Each row below holds a small network's activations on one input, seen along a few directions.
In each table, some parts of the input vary, and every possible input appears once, in random order.
A made-up example of a description, with smaller parts first: values(3) and (point or ring(11) or (line(6) and ring(8))).
Shared parts are said once, and a part with two or three values counts as separate values.
In the rows, zero is written as 128.

Other details of the inputs shift rows strongly along three fixed directions, in all tables alike. That doesn't count.

A family of inputs:
r1: [120 108 161 108 118 141 164 101 108 163  64 171]
r2: [ 97 161 139 104 132 116 182 135 127 159  87 177]
r3: [ 99 155 150 122 148 118 146 142 114 137 106 147]
r4: [105  33  89  64  69 208 197  88 183  91 105 109]
r5: [102 182 139 138 155  83 132 138 105 171 106 189]
r6: [116 122  43 122 112 143 131 130 191 101 166 121]
r7: [103 107  90  84 130 165 210 141 165 105 101 163]
r8: [128 152 114 149 154 111  98 145 128 112 154 133]
r9: [121 172  34 155 120 119  91 160 141 134 151 196]
r10: [123 106 149 117 124 150 154 110 111 149  71 174]
r11: [156 139 176 151 156 109  74 138  98 110 162  58]
r12: [141  79 178 126 112 130 114  99 115 131 123 111]
r13: [159 113 158 125 146 124 148 132 141 106 138  94]
r14: [147 159  66 178 139 100  64 147 131 125 176 139]
r15: [166 114 158 127 129 135 140 137 128 120 136  89]
r16: [147 153 115 170 128 103  52 131 125 129 189  66]
r17: [123 156 190 108 147 104 180 148  99 164  79 173]
r18: [155  98 137 173 109 135  40  81 132 127 177  48]
r19: [179 133 192 144 144 101 101 132 100 124 152  47]
r20: [115  44  67  75  69 225 186  81 195  95 109  98]
r21: [129 156 140 121 125 108 130 130 116 137 130 114]
r22: [117 127  28 120  90 159 121 132 177 109 165 110]
r23: [136 121 179 126 155 132 131 139 116 115 130  93]
r24: [130 133 186 111 148 106 165 123 132 123 121 111]
r25: [ 94 138 143 136 113 105 102 102  96 160 108 186]
r26: [162 100 186 133 151 145 112 131 120  96 158  30]
r27: [121  77 161 109 128 180 155 101 124 116  89 114]
r28: [124 118  52 144 119 141 101 133 177 102 187  87]
r29: [160 131 171 127 133 112 136 137 111 141 131  90]
r30: [ 92 161  81 106 116 130 142 144 129 132 111 167]
r31: [ 93 135  76 152 118 132  75 128 102 130 126 207]
r32: [124 107 199 129 139 115 134 122  75 147  82 177]
r33: [150 125 183 122 145 107 170 133 122 137 114 114]
r34: [121 182 101 150 142  80 115 150 126 149 131 192]
r35: [127 180  47 151 118 107  83 158 121 133 145 186]
Description of these inputs: ring(5) and (values(2) or line(5)).
Changing only the ring(5) part turns r26 into r29. The same change can be made to r11. Which row results?
Answer: r19
Which other rows does r21 become when the line(5) part takes its other values? List them by row number.
Answer: r2, r5, r16, r24

A family of inputs:
r36: [115 142  96 149 133 108 110 137 149 127 155 144]
r37: [146 136  63 143 119 137 114 136 148 130 136 154]
r38: [118 152 160 148 151  86 107 135 105 128 129 149]
r39: [ 91 133  75  93 123 157 185 144 167 121 110 157]
r40: [129  80 121 115 116 174 132 115 135  99 136  73]
r41: [137  95 126 105 121 168 145 118 147  91 132  76]
r42: [113 121 127  99 115 143 196 149 115 153  56 207]
r43: [166  87 138 119 111 162 151 123 153 111 133  96]
r44: [150 143  68 137 118 127 106 141 138 119 142 156]
r45: [125 135  78 143 122 116  92 121 143 122 150 153]
r46: [136 147  82 147 131 117 123 152 143 128 155 141]
r47: [153 100 146 156 137 120  71 104 141 115 167  75]
r48: [151 126 218 145 139 108  91 113  93 144 149  69]
r49: [136  91 123 108 124 178 151 107 161 100 128  72]
r50: [140 160 154 142 153  95 116 156  96 133 131 147]
r51: [114 117  78 149 116 127  89 119 126 134 145 159]
r52: [119 143 153 148 128 102 100 128  81 161 116 137]
r53: [128 167 153 137 132  94 104 123  94 150 118 135]
r54: [104 155 142  75 120 117 199 134 122 145  80 180]
r55: [111 149  81 136 130 130 102 143 135 113 156 129]
r56: [133 126 201 114 134 120 163 106 110 153  87  97]
r57: [105 154 159 150 150 123  96 134  90 133 120 142]
r58: [123 135 189  99 137 117 188 129 122 150 104 110]
r59: [130  79 142 114 114 149 143 104 160 113 137 114]
Describe the family of inputs behind these rows.
Answer: values(4) and line(6)
Changing only the values(4) part turns r37 into r49. The same change can be made to r44. Which row results?
Answer: r41
Which other rows does r54 become when the values(4) part takes its other values? List them by row number.
Answer: r38, r50, r55
Which other rows does r57 become when the values(4) part takes its other values? List them by row number.
Answer: r43, r48, r59
